These are the activations of a small neural network, seen along a few directions. Each row is one input.
Each table varies a few parts of the input and shows all the possible inputs, shuffled.
Descriptions start from the smaller parts, as in this example, which fits no table here: one of 6 places along a line, together with either a single point or one of 11 places around a ring or (one of 3 separate values, together with one of 5 places around a ring).
Shared parts are said once, and a part with two or three values counts as separate values.

Other details of the inputs shift rows strongly along two fixed directions, in all tables alike. That doesn't count.

Rows:
r1: [  6 -34  99  26 -75  25  43 -18  -1 -35  -5 -61 -29  61]
r2: [-12  17  42 -27  -8  32  -6  18   0 -14  13  20  15  22]
r3: [ 18 -65 114  -1 -52  44  36  -9   6 -41   7 -62 -13  51]
r4: [ -7 103  14  26 -56  42 -35  80 -51 -30 -23 100  37  65]
r5: [ 13  27 -43  12  23 -11 -14  -4  -4  10  -9  23  14 -42]
r6: [ 46  90 -10  35 -36  47 -36  64 -46 -41 -44  79  51   2]
r7: [-77 -61 -69 -43  73 -89  36 -93  59 107  68 -62 -79 -66]
r8: [  3  43  46  22 -34  21  18  17 -11 -22  -9  16  28  55]
r9: [ -6   1 -60 -33  65 -14 -39  10  -1  11  20  32  18 -47]
r10: [ -8  15 -85   3  34 -32 -34   7 -11  18  -4  49  -8 -37]
r11: [  2 -82 -14   3  43 -47  35 -83  43  30  13 -89 -37 -58]
r12: [ -42 -106  -81  -18  100 -105   30 -102   58   74   33  -82  -55  -82]
r13: [-58  51 -87 -30  70 -54 -10 -23  19  77  38  52  -1 -33]
r14: [  29 -115   31  -16   12  -13   25  -45   19  -11   15  -90  -29  -24]
r15: [-17 123 -25   6 -15  22 -30  59 -35   5  -9 109  45  27]
r16: [ 52 -54  73  42 -63  25  30 -14  -7 -63 -43 -68  -7  27]
r17: [  -9   94 -119    2   41  -12  -64   52  -32   24   -9  119   32  -49]
r18: [ 32  10  -4  20 -30  14  -9  18 -17 -26 -24   9  -6 -10]
r19: [ 57 -53  84   5 -37  46  13   9 -17 -65 -19 -56   7  14]
r20: [  0  37  48  14 -62  31   3  21 -19 -21  -7  15  -7  41]
r21: [-60  41 -89 -25  78 -62  -5 -28  22  74  39  49   4 -29]
r22: [-51  77 -70 -42  67  -8 -52  59 -16  31  22 122  42  -3]
r23: [-18  48   7  18  -8   0   7  22 -13  -6  -5  35  27  46]
r24: [ 11 -55 -17 -26  39  -6  -9 -24  11  -1  22 -30  -5 -36]
r25: [  19  -93  -18  -26    9  -18   15  -22   51   31    2 -109  -48  -39]
r26: [ 24 -27  84 -12 -74  51  16  24  18  -5 -27 -78 -21  52]
r27: [ 33 -36  21  26 -34   6   8  -9 -10 -35 -26 -28 -14   5]
r28: [-11   6  41 -22  -9  36  -3  14  -1 -13  12  16  14  27]
r29: [ 55 -38  80  44 -53  27  32 -20  -3 -55 -38 -66  11  18]
r30: [-22  38   5  16  -9   1  -1  22 -14  -5  -3  33  13  43]
Each input here is: one of 2 separate values, together with either a single point or one of 4 places along a line or one of 10 places around a ring.
Q: Changing only the choice among 2 separate values turns r5 into r13. The same change can be made to r12. Which row results?
A: r23
Q: Change only the choice among 2 separate values in r11. List by row number the other rows that result.
A: r21
Q: Change only the place on the line of 4 in r2. List by row number the other rows that result.
A: r3, r22, r28
Q: Change only the place on the line of 4 in r14. List by row number the other rows that result.
A: r9, r19, r24

Rows:
r31: [  6  21 -34 -11  32   9 -40  31 -19 -12  -4  54  33 -17]
r32: [-28 -17 -25 -16  26 -27   2 -15  16  32  18  -7 -20  -4]
r33: [-16  53 -29  -4  19  -2 -18  20 -10  12   4  56  25  -1]
r34: [  1   1 -49 -24  36  -3 -34  26  -3  13   8  28   8 -31]
r35: [ 26  47 -27  26 -24  13 -24  36 -29 -20 -32  37  19  -3]
r36: [ -14  -87   33  -13   -4  -23   47  -64   43   24   23 -103  -64   -9]
r37: [ 25  11  72  15 -67  47  16  15 -10 -33 -21 -22   0  35]
r38: [ 36 -15  27  34 -34  11  16 -10  -8 -32 -28 -28   0   0]
r39: [ 17   2 -12 -13  13  14 -27  27  -9 -14  -7  22  23 -11]
r40: [ -8 -37  26  -1   4 -13  28 -41  16   6  17 -43 -21  -3]
r41: [ 46 -18  51   2 -38  47  -6  28 -14 -47 -21 -19  15  17]
r42: [ 25   9  73  17 -55  41  20   7  -9 -34 -16 -23   9  36]
r43: [  3  -2  34   8 -26  16   8  10  -5 -17  -6  -8   3  30]
r44: [-10 -80  39  -9   1 -22  50 -67  41  20  23 -99 -49  -9]
r45: [ 12  34 -44  25  12  -9 -22  13 -20  -8 -19  49  22 -18]
r46: [ 12 -20  61  11 -36  20  29  -9   1 -26  -5 -38  -6  30]
r47: [-21  35 -35  -7  32 -16 -11  -1  -3  18  16  43  14 -10]
r48: [ 14  14  49  13 -36  28  13  10 -10 -29 -11  -4  13  31]
r49: [ -4  42   4   7 -11  15 -14  37 -22 -16 -10  48  27  29]
r50: [-5 35 -3 -4 -6  9 -8 14 -5  8 -1 26 11  7]
r51: [  6 -32  52   1 -38  14  29 -20  15  -7   1 -56 -29  14]
r52: [-42 -17 -52 -23  56 -47   0 -29  26  53  30  -3 -21 -27]
r53: [ -5 -14 -47 -26  51 -15 -24   2   6  13  11  18   9 -35]
r54: [-43 -18 -57 -27  54 -48  -2 -30  27  58  32  -4 -27 -29]
r55: [ -1  45   4   9 -10  15 -13  29 -23 -19  -5  51  29  25]
r56: [-47 -23 -59 -28  52 -49  -3 -24  27  58  31  -5 -35 -28]
r57: [ 25 -24  -1  20 -16  -9  12 -20   3  -7 -17 -38 -15 -16]
r58: [-13  60 -23   6   6   6 -29  43 -29  -9  -4  79  37  20]
r59: [  8   6  36   6 -33  22  10   5  -2 -12  -7 -12   0  24]
r60: [ -6 -10 -63   6  38 -43  -6 -23  10  28   1  -1 -11 -45]
Q: What is each input in this table made of?
A: one of 5 places along a line, together with either one of 2 separate values or one of 4 places along a line
Q: Changing only the place on the line of 5 turns r50 into r42. The same change can be made to r54. Which row results?
A: r52
Q: Start at r47 and move only the place on the line of 4, one step at a time. The first step leads to r40. Which rows follow, in order?
A: r55, r58
Q: Which other rows agree with r35 in the place on the line of 5? List them by row number.
A: r34, r36, r37, r51, r56

Rows:
r61: [-18  13 -56 -12  48 -18 -34  25  -9  12  11  55  23 -16]
r62: [ -1  14 -12  20  -3 -14   3   3  -3   0  -7   8  -2   3]
r63: [-20 -19 -44   0  37 -47  14 -37  22  35  19 -22 -25 -36]
r64: [  4  71 -56 -12   8  14 -51  56 -21   7 -12  79  36 -10]
r65: [ 23  70   2  31 -31  28 -16  41 -31 -32 -28  53  39  16]
r66: [ -1 -69  -5 -21  10 -22  20 -43  35  28  19 -78 -47 -29]
r67: [  9  14 -20  -1  -5  -1  -7   6   1  13  -5   1  -1 -17]
r68: [ 19  13  12   6 -33  29 -15  36 -12 -19 -18   6   5  20]
r69: [ 42 -40  97  41 -74  31  49 -20  -4 -59 -27 -72 -12  43]
r70: [-19 -41 -39  -7  50 -50  10 -44  16  28  22 -21 -23 -28]
r71: [-12  -1 -46 -18  59 -26 -19 -18   6  22  17  25  12 -41]
r72: [ 19  61   1  29 -29  23 -12  39 -32 -36 -27  55  41  24]
r73: [ 34 -11  54  20 -26  27  18 -21  -8 -39 -15 -31  10   5]
r74: [-14   9 -63 -29  43 -21 -26  -4  17  43  12  18  -4 -48]
r75: [ 57 -37 102  24 -84  51  38 -16   5 -44 -29 -86 -16  19]
r76: [  1 -67  18   4 -17 -18  29 -39  27  14  -2 -79 -50  -4]
r77: [ 37  64  35  39 -67  48 -13  61 -41 -45 -46  43  35  47]
r78: [ 49 -41  94  28 -86  41  36  -3  -3 -45 -29 -82 -24  39]
r79: [-11  91 -76  10  30  -7 -40  39 -28   5 -10 103  51 -12]
r80: [-30  23 -85 -18  39 -25 -42  25   1  40   3  50  -1 -21]
r81: [-58 -32  13 -28  23 -36  31 -37  39  50  30 -46 -26  22]
r82: [ -9 -75 -13 -19  49 -42  20 -65  30  26  30 -58 -29 -42]
r83: [-39 -42  31 -27  21 -23  47 -52  50  47  38 -66 -27  14]
r84: [ 30  56  10  22 -21  31 -18  34 -38 -42 -25  53  47  19]
r85: [-45 -45  25 -31  24 -30  44 -50  48  50  39 -67 -30  18]
r86: [ -9 -74  -9 -29  52 -34  17 -60  36  27  29 -58 -26 -51]
r87: [-45 -52  27 -21   4 -29  40 -61  26  30  47 -56 -65  -1]
r88: [-31   1 -60   6  39 -48  -4 -18  10  28   4  23  -8 -18]
r89: [-14  13 -40   8  10 -25  -8   4   0  24 -12  19  -9  -5]
r90: [ 45  15  57  10 -61  60 -11  48 -24 -55 -28  -1  21  36]
r91: [ 22 -69  64  20 -30   9  28 -29   5 -34  -9 -61 -16  22]
r92: [ 20 -36  40   2 -19  24   9  12  -5 -32  -7 -31  -6  15]
r93: [-20  24 -64 -14  31  -8 -44  39  -9  18  -2  54  10  -9]
r94: [ 32 108  12  38 -43  57 -31  65 -52 -56 -45  92  72  30]
r95: [ -37   38 -102  -23   70  -27  -55   46  -13   31    6   92   22  -25]
r96: [ 17  11 107  14 -80  59  31  -2 -14 -44   0 -13 -11  48]
r97: [-28 -14 -73 -31  58 -34 -26   2  15  42  23  13 -16 -34]
r98: [ 44 -26  84  29 -57  41  15  10 -22 -64 -23 -29  14  44]
r99: [-26  17 -84 -31  69 -27 -36  23  -2  32  19  55  11 -39]
r100: [-13 -80 -19 -18  52 -49  21 -64  31  29  35 -59 -34 -38]
r101: [ -7 -73   5   5  19 -38  31 -59  24  10  10 -61 -37 -12]
r102: [-15  57 -72  -2  37 -18 -29  12  -5  37  -2  57  19 -38]
r103: [-30   6 -60   7  36 -49  -6 -12  11  34   4  20 -14 -19]
r104: [ -4  56 -55   5  16  -8 -23  23 -13  22 -10  53  21 -19]
r105: [ -3  32  56   5 -49  36  12   9 -19 -22   9  21  -5  36]
r106: [ 47   0  75  34 -79  43  25  12 -16 -45 -35 -39   1  36]
r107: [ 46  42  49  18 -47  61 -23  59 -42 -67 -32  46  56  34]
r108: [-12 -40 -34 -35  58 -27  -1 -29  26  30  22 -20 -17 -53]
r109: [-36 -40  36 -27  21 -17  48 -54  53  46  36 -63 -25  12]
r110: [ -7  77 -71   4  37 -11 -45  42 -33   1  -4 103  48  -8]
r111: [ 47  44  47  13 -48  66 -20  67 -41 -66 -35  42  46  32]
r112: [-35 -16  41 -18   0  -9  34 -21  26  26  22 -43 -13  40]
r113: [  4  88  55  16 -69  60 -14  60 -48 -46  -9  78  29  61]
r114: [ -21   74 -104  -13   42  -23  -52   46  -15   41    3   91   25  -29]
r115: [ -7 -69 -17 -36  42 -29  12 -54  43  37  26 -67 -42 -53]
r116: [ 41 -66 102  26 -66  43  29  -3  -6 -64 -25 -66  -5  42]
r117: [  8 -11  14  17  -4  -2  20 -32  13   0  -3 -37 -12 -20]
r118: [-10 -16 -37 -18  43 -20 -16   0   3  12  18  16   8 -25]
r119: [-14 -34  92   6 -62  18  42 -30   0 -23  11 -54 -45  41]
r120: [  5  34 -39 -19  16   9 -36  35 -10   4  -4  44  21 -15]
Q: What is each input in this table made of?
A: one of 5 places along a line, together with either one of 2 separate values or one of 10 places around a ring
Q: Changing only the place on the line of 5 turns r65 into r62. The same change can be made to r79. Which row results?
A: r69
Q: Changing only the place on the line of 5 turns r105 into r96. The same change can be made to r104. Which row results?
A: r102
Q: Change only the place on the ring of 10 in r66. List by row number the other rows that result.
A: r63, r72, r90, r99, r100, r106, r110, r114, r118
Q: Which other rows agree with r116 in the place on the line of 5? List them by row number.
A: r76, r80, r81, r88, r89, r91, r93, r95, r101, r103, r119
Q: Start at r102 and move only the place on the ring of 10, one step at a time. The first step leads to r75. Which rows follow, in order?
A: r74, r115, r108, r86, r71, r73, r94, r117
Q: Change only the choice among 2 separate values in r96. List by row number the other rows that result.
A: r109
